Each row below holds a small network's activations on one input, seen along a few directions.
In each table, some parts of the input vary, and every possible input appears once, in random order.
Descriptions start from the smaller parts, as in this example, which fits no table here: one of 2 separate values, together with either a single point or one of 9 places around a ring or (one of 4 places along a line, together with one of 8 places around a ring).
Shared parts are said once, and a part with two or three values counts as separate values.
In the rows, zero is written as 128.

Other details of the inputs shift rows strongly along two fixed directions, in all tables alike. That doesn't count.

A family of inputs:
r1: [167 161 148 132 154 161 126 121 169 210 163 227 108 142 132 147]
r2: [109  75 124 139 134 143 125  94  94 174  89 119 109 165 118 128]
r3: [100  95 112 114 141  77 125  98 103 161  88 145 105 130 135 117]
r4: [114 137 125  99 124 119 131 167 147  67 101  92 176 108 133 132]
r5: [ 99 101 129 127 110 131 106 139 116  52  91  53 163 145 120 131]
r6: [130 146 138 122 130 141 120 166 122  74 157  34 121 125 114 138]
r7: [105  79 123 113 136 111 113  80 102 163 160 110  64 102 135 137]
r8: [109 133 117  95 130 125 141 149 148  76 102  80 181 116 127 133]
r9: [163 165 134 121 169 155 155 148 150 221 126 214 113 131 131 133]
r10: [115 129 149 137 121 112 121 140 179  54 138  94 160 107 134 133]
r11: [ 86  59 117 141 128  91  99  71  71 146  79 106  93 168 125 115]
r12: [135 125 104 134  94 160 156 148 131  70 131  88 184 113 125 124]
r13: [122  94 102 144 102  97 127  81  77 148 115 149 108 133 133 106]
r14: [124 124 133 131 121 120 117 141 177  54 134  94 163 110 133 143]
r15: [172 241 162 132 159 135 144 216 206 113 157 176 155 110 123 126]
r16: [136 136 114 129  86 138 133 149 121  55 129  98 177 111 130 120]
r17: [103  56 119 126 126 132 126  77 127 174 114 138 117 131 138 138]
r18: [160 183 166 165 164 136 114 143 136 196 144 210  85 169 120 116]
r19: [103  67 129 121 122 111 108  79 115 154 113 152 108 131 144 138]
r20: [106  89 126 130 133 131 114  86  89 166  93 124 109 173 116 127]
r21: [200 231 133 140 120 189 154 192 175 109 180 178 176 124 117 132]
r22: [118 105 101 128 106 111 136  86  54 162 158 110  73 109 132 121]
r23: [169 193 139 105 170 134 144 158 132 221 176 189  55 111 129 131]
r24: [129 147 126 147  92 113 137 144 131  53 136  92 168 108 128 106]
Each input here is: one of 4 separate values, together with either a single point or one of 5 places along a line.
Changing only the choice among 4 separate values turns r17 into r2. The same change can be made to r10. Which row results? -> r18
Change only the place on the line of 5 in r9. List by row number the other rows that result. -> r3, r4, r8, r15
Change only the choice among 4 separate values in r14. List by row number the other rows that result. -> r3, r11, r13
Change only the place on the line of 5 in r21. List by row number the other rows that result. -> r12, r13, r16, r24

A family of inputs:
r25: [ 69  20 119 132 112 111 114  55  99 129  92  79 118 142 134 131]
r26: [152 178 118 145 115 131 142 175 138  73 130 112 168 128 115 113]
r27: [130 140 147 105 171 105 115 125 118 186 154 132  50 123 125 135]
r28: [133 118 123 133 143 116 136 109 139 180 122 184 109 121 137 127]
r29: [165 177 129 127 122 170 151 154 158 133 157 164 159 121 125 135]
r30: [ 95  97 112 133  92  79 129 103  72  90  91  96 138 129 135  98]
r31: [150 172 122 115 115 148 137 163 140  86 199  79 128  82 127 144]
r32: [ 93  64  99 113  79 135 122 112 112  25 103  27 187 113 132 141]
r33: [102  87 124 122 123  91 128  93 120 147 108 156 118 109 145 115]
r34: [132 116 101 125 113 121 139 104 120 132 130 146 137 118 134 123]
r35: [141 105 137 133 143 146 123 116 133 183 125 180 107 137 136 141]
r36: [119 130 143 117 164 122 125 120 135 190 103 171 108 152 126 129]
r37: [117 137 146 118 152  89 117 116 133 172 103 186 103 134 137 122]
r38: [146 164 124 121 102 131 142 155 157  69 153 132 179  99 136 125]
r39: [ 77  57 133 126 143 107  99  75 109 145  86  96 108 168 127 132]
r40: [105  77 114 132  94 142 122  89 115  79 124  69 158 133 125 136]
r41: [154 167 144 130 144 160 147 166 180 138 143 161 153 117 130 138]
r42: [149 184 142 124 165 125 127 173 183 127 126 159 143 131 123 136]
r43: [141 141 127 144 128 134 140 120  89 182 115 170 111 155 121 106]
r44: [121 132 129 110 126 125 133 155 149  87 171  58 113  83 132 141]
r45: [142 154 127 138 137 122 129 125  70 175 166 135  55 124 121 115]
r46: [151 132 128 150 125 144 121 124  87 176 118 171 103 161 119 117]
r47: [154 171 138 160 113 169 123 166 144  80 140 100 159 152 109 121]
r48: [134 152 148 118 150 149 111 177 173  87 115 107 160 140 123 149]
What is each input in this table made of? -> one of 4 places along a line, together with either a single point or one of 5 places along a line
Changing only the place on the line of 4 turns r29 into r36. The same change can be made to r40. Which row results? -> r39
Start at r48 and move only the place on the line of 4, one step at a time. The first step leads to r35. Which rows follow, in order? -> r32, r46
Change only the place on the line of 5 in r46. List by row number the other rows that result. -> r26, r30, r43, r47
